Each row below holds a small network's activations on one input, seen along a few directions.
In each table, some parts of the input vary, and every possible input appears once, in random order.
A made-up example of a description, with smaller parts first: one of 5 places around a ring, together with either a single point or one of 11 places around a ring or (one of 3 separate values, together with one of 6 places along a line).
Shared parts are said once, and a part with two or three values counts as separate values.
(in the rows, 128 means zero)

Other details of the inputs vary at random and push rows far along two fixed directions, the same in every table; ignore that.

Rows:
x1: [108 121 185  94  68 114  77 125 176 191  96 114  86]
x2: [166  81 134 139 194 114 108  91 120  26 145 134 116]
x3: [ 65 179 111 121  54 166 188 227 132 236 129 118 153]
x4: [141 175  69 147 151 181 219 212  68  98 145 145 202]
x5: [146 171  87 136 158 172 197 187  81 109 148 146 178]
x6: [206 103  89 150 176 105 106  41 131  54 151 141 131]
x7: [113 113 176  97  77 113  87 123 163 171 114 120  86]
x8: [ 78 113 178 103  78 111  65 106 178 186 101 102  82]
x9: [164  96 145 138 199 112 116  71 104  34 138 138 121]
x10: [ 99 127 188 106  74 111  65 103 156 187  91 115  85]
x11: [ 71 189 115 120  63 163 176 217 134 234 111 110 154]
x12: [ 57 190  90 126  80 184 206 224 124 200 129 122 186]
x13: [150 170  82 132 154 172 203 199  85 102 146 143 182]
x14: [164  91 142 135 199 106 117  71 101  36 138 135 123]
x15: [ 91 111 176 114  91  92  62 107 174 178 102 111  80]
x16: [ 97 109 180 113 106 105  61  85 162 162 109 111  81]
x17: [ 98 116 182 106  78 108  79 105 146 192  92 115  96]
x18: [100 114 184 111 108 103  71  80 160 147 105 115  86]
x19: [159 107 103 127 101  99  89  65 183 129 116 121  97]
x20: [164  86 140 138 190 109 114  86 122  21 137 138 125]
x21: [134 145  69 157 167 158 208 200  83  89 174 151 176]
x22: [ 79 109 178 108  68 109  86 116 172 182 112 114  88]
x23: [187  96 141 122 196 104 110  82  97  42 136 142 121]
x24: [139 156  70 152 147 179 222 212  71  93 161 153 194]
x25: [118 161  72 150 165 182 211 189  77 116 158 140 192]
x26: [181  97 146 138 191 113 109  78  93  37 129 144 121]
x27: [174 101 109 134 134  93  84  40 154 109 135 127 113]
x28: [ 82 108 178 114  74  96  66 121 184 194 103 112  78]
x29: [165 162  41 158 134 154 177 131 121 122 153 140 175]
x30: [ 72 128 191  99  26 117  73 138 181 234  80 107  90]
x31: [105 118 180 108  82 103  80 120 171 182  96 107  85]
x32: [ 82 181 124 125  81 156 161 190 126 217 115 115 144]
x33: [130 114 174 117 130 101  85  89 136 137 109 117  92]
x34: [168  89 133 142 204  93 107  82  99  45 145 140 118]
x35: [168  77 134 137 189 110 111  90 114  29 156 137 110]
x36: [180  98 141 135 201  97 114  79  94  45 135 132 118]
x37: [ 85 184 111 114  79 176 183 207 116 219 122 129 165]
x38: [168 110 104 129 112  97  84  56 173 120 119 120 100]
x39: [134 157  74 161 180 156 193 182  80  92 159 148 179]
x40: [ 57 174  96 126  82 178 190 210 114 227 132 119 174]
x41: [128 156  76 156 172 160 199 184  78 108 158 147 182]
x42: [203  92  77 145 164  99 116  54 140  41 150 144 112]
Each input here is: one of 6 places along a line, together with either a single point or one of 6 places around a ring.
Q: The inputs of x10 and x4 match in every part but the place on the line of 6. If x5 is changed in the same way as x10 into x4, which row does it become?
A: x13
Q: The inputs of x20 and x12 match in every part but the place on the line of 6. If x31 is changed in the same way as x20 into x12, which row does it become?
A: x11
Q: Start at x42 and move only the place on the line of 6, one step at a time. The first step leads to x19. Which rows follow, in order?
A: x38, x29, x6, x27
Q: List by row number the other rows that have the place on the line of 6 in common with x7.
A: x3, x21, x22, x24, x35, x42

Rows:
x43: [130 137 133 128 161 160 187 184  64  98 147 146 164]
x44: [128 118 146 119  94 100  80  90 154 181 118 117 108]
x45: [150 140  98 134 155 157 149 113 108  95 142 138 152]
x46: [147 142  88 146 156 142 157 118  92 103 138 144 163]
x47: [104 100 151 127 132 104  97  94 142 125 118 112 100]
x48: [121 142  85 148 150 145 174 175 106 113 163 143 148]
x49: [129 133  97 144 137 153 159 180 114 102 144 143 156]
x50: [112 159 179 107 107 121  96 138 129 187  87 112 109]
x51: [153 144  80 134 145 135 171 153 115 126 147 138 150]
x52: [156  79 154 148 177  87  85  66 138  62 139 127  90]
x53: [119 128 148 106  55 119  95 126 170 192  97 111  97]
x54: [ 79 184 118 111  28 164 164 183 160 239 106 114 143]
x55: [106 103 155 115 130 116  92  99 154 125 122 112 109]
x56: [158  81 161 123 166  91  86  72 146  44 124 134 103]
Q: What is each input in this table made of?
A: one of 2 separate values, together with either a single point or one of 6 places around a ring
